B =
[[117 115 122 111 129 116 118 136 141 116 121]
 [129 126 130 128 124 128 127 128 130 123 131]
 [133 135 133 130 124 128 126 127 130 125 136]
 [112  99 113 104 121 110 118 136 138 103 112]
 [117 111 115 107 117 122 111 140 147 108 117]
 [123 127 120 114 121 127 113 137 142 113 123]
 [119 125 113 107 122 128 108 142 145 111 118]
 [114 116 111 112 121 126 113 137 140 117 115]]
Indices start at 1.
(1, 1) => 117
(5, 9) => 147
(5, 1) => 117
(3, 3) => 133
(6, 6) => 127
(5, 6) => 122
(8, 11) => 115
(1, 11) => 121
(3, 2) => 135
(6, 3) => 120
(5, 4) => 107
(1, 2) => 115
(1, 4) => 111
(7, 11) => 118
(1, 9) => 141
(5, 7) => 111
(4, 8) => 136
(8, 6) => 126
(1, 6) => 116
(7, 5) => 122
(5, 10) => 108
(8, 2) => 116
(3, 11) => 136
(7, 9) => 145
(7, 7) => 108
(5, 11) => 117
(2, 3) => 130
(5, 8) => 140
(4, 3) => 113
(8, 8) => 137

arr =
array([[122, 133, 123, 123, 129, 134, 123, 130, 125, 118, 134, 132, 132,
        129, 131, 126],
       [146, 112, 120, 140, 125, 152, 116, 146, 118, 125, 150, 133, 133,
        112, 148, 129],
       [132, 133, 138, 126, 131, 129, 126, 133, 127, 130, 128, 128, 129,
        121, 132, 123],
       [127, 126, 127, 131, 130, 128, 127, 124, 124, 126, 123, 130, 127,
        128, 128, 123],
       [142, 117, 121, 139, 126, 149, 118, 143, 119, 124, 144, 134, 133,
        116, 148, 128],
       [147, 112, 119, 140, 125, 152, 116, 146, 118, 126, 151, 133, 134,
        111, 148, 129],
       [134, 124, 124, 135, 128, 145, 119, 140, 120, 122, 135, 139, 131,
        125, 148, 127],
       [126, 128, 127, 127, 129, 131, 126, 128, 126, 125, 129, 129, 126,
        127, 129, 126],
       [141, 117, 121, 138, 126, 149, 118, 143, 119, 125, 145, 135, 133,
        117, 148, 129],
       [136, 123, 123, 136, 128, 146, 119, 140, 119, 123, 137, 137, 131,
        122, 148, 128],
       [135, 124, 123, 135, 127, 146, 119, 140, 120, 122, 136, 137, 131,
        123, 148, 127],
       [143, 114, 120, 139, 126, 151, 117, 144, 117, 125, 147, 134, 133,
        114, 148, 129],
       [123, 121, 119, 136, 130, 127, 127, 119, 121, 123, 120, 131, 125,
        132, 126, 122]])
Rows and columns are counted from 1.
row 1 col 1 => 122
row 5 col 12 => 134
row 12 col 7 => 117
row 6 col 12 => 133
row 7 col 12 => 139
row 1 col 8 => 130
row 2 col 1 => 146
row 8 col 3 => 127
row 5 col 16 => 128
row 10 col 1 => 136
row 6 col 5 => 125
row 4 col 9 => 124
row 2 col 9 => 118
row 10 col 2 => 123
row 9 col 10 => 125
row 9 col 16 => 129
row 1 col 3 => 123
row 9 col 8 => 143
row 4 col 2 => 126
row 2 col 12 => 133
row 10 col 3 => 123
row 6 col 13 => 134
row 11 col 3 => 123
row 9 col 7 => 118
row 6 col 8 => 146
row 9 col 5 => 126
row 7 col 14 => 125
row 4 col 16 => 123
row 3 col 1 => 132
row 3 col 14 => 121
row 12 col 12 => 134
row 3 col 12 => 128
row 8 col 12 => 129
row 10 col 6 => 146
row 12 col 10 => 125

data =
[[100 131 135 114 139 132 124]
 [132 129 121 131 120 116 134]
 [129 126 122 142 132 128 131]
 [127 141 108 142 132 121 130]
 [105 131 121 122 146 126 105]
 [123 128 120 139 130 122 113]
 [114 129 132 120 140 133 122]
 [118 133 119 133 138 124 115]
 [129 137 131 132 136 118 126]
 [123 130 111 133 117 108 128]
 [119 127 122 134 139 118 115]
 [115 129 126 115 132 122 123]
 [118 116 131 128 139 130 123]
 [133 130 120 133 116 115 135]]
Indices start at 1.
(1, 1) => 100
(12, 2) => 129
(9, 2) => 137
(6, 5) => 130
(5, 5) => 146
(6, 3) => 120
(11, 6) => 118
(13, 1) => 118
(8, 6) => 124
(2, 7) => 134
(4, 1) => 127
(13, 3) => 131
(2, 5) => 120
(12, 4) => 115
(9, 6) => 118
(11, 7) => 115
(1, 3) => 135
(12, 7) => 123
(9, 5) => 136
(14, 5) => 116
(11, 3) => 122
(5, 6) => 126
(3, 4) => 142
(4, 4) => 142
(12, 3) => 126
(2, 4) => 131
(14, 4) => 133
(11, 4) => 134
(4, 3) => 108
(12, 5) => 132
(8, 3) => 119
(5, 4) => 122
(4, 2) => 141
(14, 1) => 133
(9, 7) => 126
(14, 2) => 130

grid =
[[131 130 128 125 129 128 125 129 131 130]
 [135 137 150 124 147 112 125 118 122 121]
 [128 128 127 127 127 128 128 127 127 129]
 [126 128 117 119 117 140 120 121 125 122]
 [124 109 122 132 123 136 125 125 138 135]
 [129 129 131 127 130 126 128 126 127 127]
 [127 127 118 120 118 139 121 122 126 123]
 [131 129 149 146 150 104 143 140 133 139]
 [131 133 140 126 138 120 127 122 125 124]
 [127 128 128 129 128 128 129 128 127 128]
 [123 126 127 133 127 129 132 128 124 126]
 [131 132 138 126 137 121 127 123 126 125]
 [128 126 127 128 128 129 128 128 129 129]]
Rows and columns are counted from 1.
(1, 1) = 131
(9, 4) = 126
(7, 1) = 127
(4, 3) = 117
(9, 5) = 138
(10, 4) = 129
(6, 8) = 126
(2, 10) = 121
(13, 4) = 128
(9, 8) = 122
(11, 7) = 132
(12, 7) = 127
(13, 6) = 129
(2, 7) = 125
(10, 2) = 128
(6, 4) = 127
(7, 10) = 123
(6, 10) = 127
(12, 5) = 137
(1, 8) = 129
(13, 1) = 128
(4, 5) = 117
(12, 10) = 125
(1, 4) = 125
(5, 3) = 122
(2, 2) = 137
(10, 6) = 128
(3, 5) = 127
(13, 9) = 129
(6, 3) = 131
(13, 7) = 128
(1, 7) = 125
(8, 4) = 146
(8, 5) = 150
(5, 1) = 124

a =
[[131 117 141 126 113]
 [114 135 107 141 122]
 [123 114 136 142 113]
 [131 121 128 132 118]
 [132 124 140 132 119]
 [114 118 137 118 127]
 [137 116 111 128 141]
 [138 120 148 140 126]]
Rows and columns are counted from 1.
(1, 1) -> 131
(5, 2) -> 124
(6, 3) -> 137
(5, 4) -> 132
(4, 4) -> 132
(8, 4) -> 140
(1, 5) -> 113
(7, 3) -> 111
(3, 1) -> 123
(5, 5) -> 119
(3, 5) -> 113
(2, 2) -> 135
(4, 1) -> 131
(6, 1) -> 114

m =
[[127 134 133 142 128 138 140 119 124 139]
 [127 131 111 134 127 129 141 116 125 135]
 [125 121 141 117 122 124 110 124 128 118]
 [125 116 134 137 123 127 142 112 126 132]
 [126 118 131 140 124 128 148 118 126 133]
 [123 105 118 114 114 109 127 120 126 113]
 [126 130 136 141 127 135 140 118 125 138]
 [127 131 133 142 128 136 141 118 124 138]
 [124 111 126 118 118 114 128 134 127 110]
 [126 116 102 121 121 121 132 126 127 119]
 [124 117 138 132 123 119 144 121 124 130]]
Indices start at 1.
(1, 1) -> 127
(2, 4) -> 134
(7, 5) -> 127
(7, 3) -> 136
(11, 7) -> 144
(7, 9) -> 125
(10, 8) -> 126
(9, 1) -> 124
(4, 3) -> 134
(3, 2) -> 121
(4, 2) -> 116
(6, 7) -> 127
(11, 2) -> 117
(1, 8) -> 119
(10, 5) -> 121
(11, 5) -> 123
(7, 8) -> 118
(5, 3) -> 131
(8, 7) -> 141
(8, 3) -> 133
(10, 1) -> 126
(1, 4) -> 142
(3, 9) -> 128
(1, 5) -> 128
(5, 7) -> 148
(10, 3) -> 102
(7, 4) -> 141
(2, 2) -> 131
(1, 7) -> 140
(8, 1) -> 127
(3, 5) -> 122
(10, 7) -> 132
(1, 2) -> 134
